These are the activations of a small neural network, seen along a few directions. Each row is one input.
Each table varies a few parts of the input and shows all the possible inputs, shuffled.
A made-up example of a description, with smaller parts first: line(6) and (point or ring(11) or (values(2) and ring(8))).
Shared parts are said once, and a part with two or three values counts as separate values.
In the rows, zero is written as 128.

A family of inputs:
R1: [110 102 149 119 125 148 125 115  82 134 127 182 152 134]
R2: [146 140 127 144 138  58  87 116 209  70 128 117 161  30]
R3: [106 112 106  89 129 171 178 142  37 191 122 155 117 196]
R4: [123 108  94 118 111 209 183 119  33 164 113 137 101 178]
R5: [138 150 125 133 141  89 120 143 177 152 136  85 107 158]
R6: [ 89  89 108 100 144 176 174 152  55 186 113 141 120 209]
R7: [120  96 136 113 131 144 116 121  77 116 138 179 142 145]
R8: [127 145 148 131 135 107  82 125 182 100 148 150 123 114]
R9: [161 144 125 139 155  64  79 132 213  64 148 113 149  21]
R10: [ 84  79 147  80 153 135 158 131  45 150 133 164 150 198]
R11: [137 144 130 124 164  29  93 159 218  89 150  88 141  55]
R12: [114 120 127 148  90 180 167 121  99 156  95 129 110 177]
R13: [125 133 112 133  98 184 156 125  91 163  99 125 105 164]
R14: [106 100 136 131 101 214 154 102  25 144 101 177 143 147]
R15: [152 177 129 163 101 136 132 117 173 133 141  99  97 130]
R16: [102 118 140 120 112 133 160 147  90 162 122 115 127 192]
R17: [169 143 119 131 144  39 116 156 210  98 132  34 136  72]
R18: [112 119 127 114  91 220 188 121  38 165 104 142 124 177]
R19: [172 166 106 159 125  83 129 135 222  97 110  55 109  44]
R20: [ 96  81 124  90 143 182 142 118  40 128 130 207 147 162]
R21: [176 152 136 163 127  98  98 126 207  68 125  88 134  19]
R22: [132 153 153 142 136 106  79 117 162 106 149 146 141 105]
R23: [108 147 142 132 147  76  93 136 181 136 168 130 125 137]
R24: [ 74  86 123  88 147 144 159 130  48 155 131 186 143 196]
R25: [120 108 135 114 137 128 160 146  88 163 111 103 134 192]
R26: [ 95  86 129 104 136 115 127 138  89 148 142 156 141 184]
R27: [ 82  88 137  81 132 193 142 117  51 148 125 211 152 150]
R28: [146 163 132 135 122  89 125 141 162 149 147  88 109 154]
R29: [165 163 121 167 125  95  91 119 207  79 121  95 124   7]
R30: [143 156 139 164 111 145  96 111 177 102 142 132 111 109]
R31: [148 127 113 114 161  23  97 147 211  86 145  88 139  61]
R32: [167 165 143 154 114 126 128 126 173 125 127  81 103 142]
R33: [163 161 104 131 143  46 113 150 208 111 126  49 128  64]
R34: [134 135 131 124 164  70 100 133 169 124 161 123 124 143]
R35: [164 167 145 168 118 136  94  99 148 100 135 118 122 104]
R36: [174 173 103 166 125  86 124 131 220 105 116  53 111  38]
R37: [130 113 127 136  92 191 140  98  70 126 109 166 131 137]
R38: [ 98 101 119 108 151 121 125 140  82 153 142 161 133 173]
R39: [101 106 129 111 113 232 155 107  57 138 103 186 125 158]
R40: [111 104 144 139  90 196 138 108  98 134 102 167 130 145]
What do these inputs look like to the network?
> values(2) and line(4) and ring(5)
Changing only the line(4) part turns R21 into R30. The same change can be made to R9. Which row results?
> R8
Which other rows does R36 become when the values(2) part takes its other values? List them by row number.
> R19

A family of inputs:
R41: [138 135 138 156 107 171 109 104 140  89 126 168 140  64]
R42: [165 164 115 160  84 181 166 121 117 136 111  87 100 129]
R43: [165 150 118 165  94 169 146 109 128 127 119 120 106 111]
R44: [100  99 126 107 134 137 149 132  65 163 124 138 124 199]
R45: [140 153 133 132 145  75 100 124 193 106 138 115 132  82]
R46: [ 88  87 133  91 146 150 135 133  70 152 130 172 139 180]
R47: [149 133 115 133 148  44 102 148 209  98 132  71 133  73]
R48: [ 75  76 146  88 156 146 120 135  78 133 136 202 160 161]
R49: [ 98 112 123 100 125 153 172 146  62 179 114 115 118 216]
R50: [157 146 127 157  99 175 128 103 133 114 122 142 119  89]
R51: [133 154 134 121 170   8  81 154 212 110 158  77 139 105]
What do these inputs look like to the network?
> values(3) or (values(2) and line(4))

A family of inputs:
R52: [145 144 129 150 102 171 136 109 114 125 123 135 117 121]
R53: [ 91  94 128  94 145 151 136 125  66 156 130 175 140 168]
R54: [ 80  85 135  97 137 169 136 123  72 135 121 197 157 145]
R55: [ 99 109 135  86 153 118 146 162  82 161 137 115 130 213]
R56: [149 146 108 137 160  32 113 153 239 104 124  67 121  37]
R57: [146 131 134 153  95 173 134 109 107 114 117 132 127 119]
R58: [ 97  95 132  99 144 131 142 141  74 157 131 144 133 194]
R59: [136 149 122 146 100 162 133 112 123 141 121 127 109 130]
R60: [145 120 121 142 105 164 152 118 108 123 112 125 121 128]
R61: [145 163 130 138 149  61  77 142 217  96 161 102 122  97]
R62: [162 154 134 151 142  48  82 133 221  81 145  91 142  53]
R63: [141 146 128 142 104 157 150 110 115 144 114 125 117 132]
What do these inputs look like to the network?
> values(3) or line(4) or ring(5)
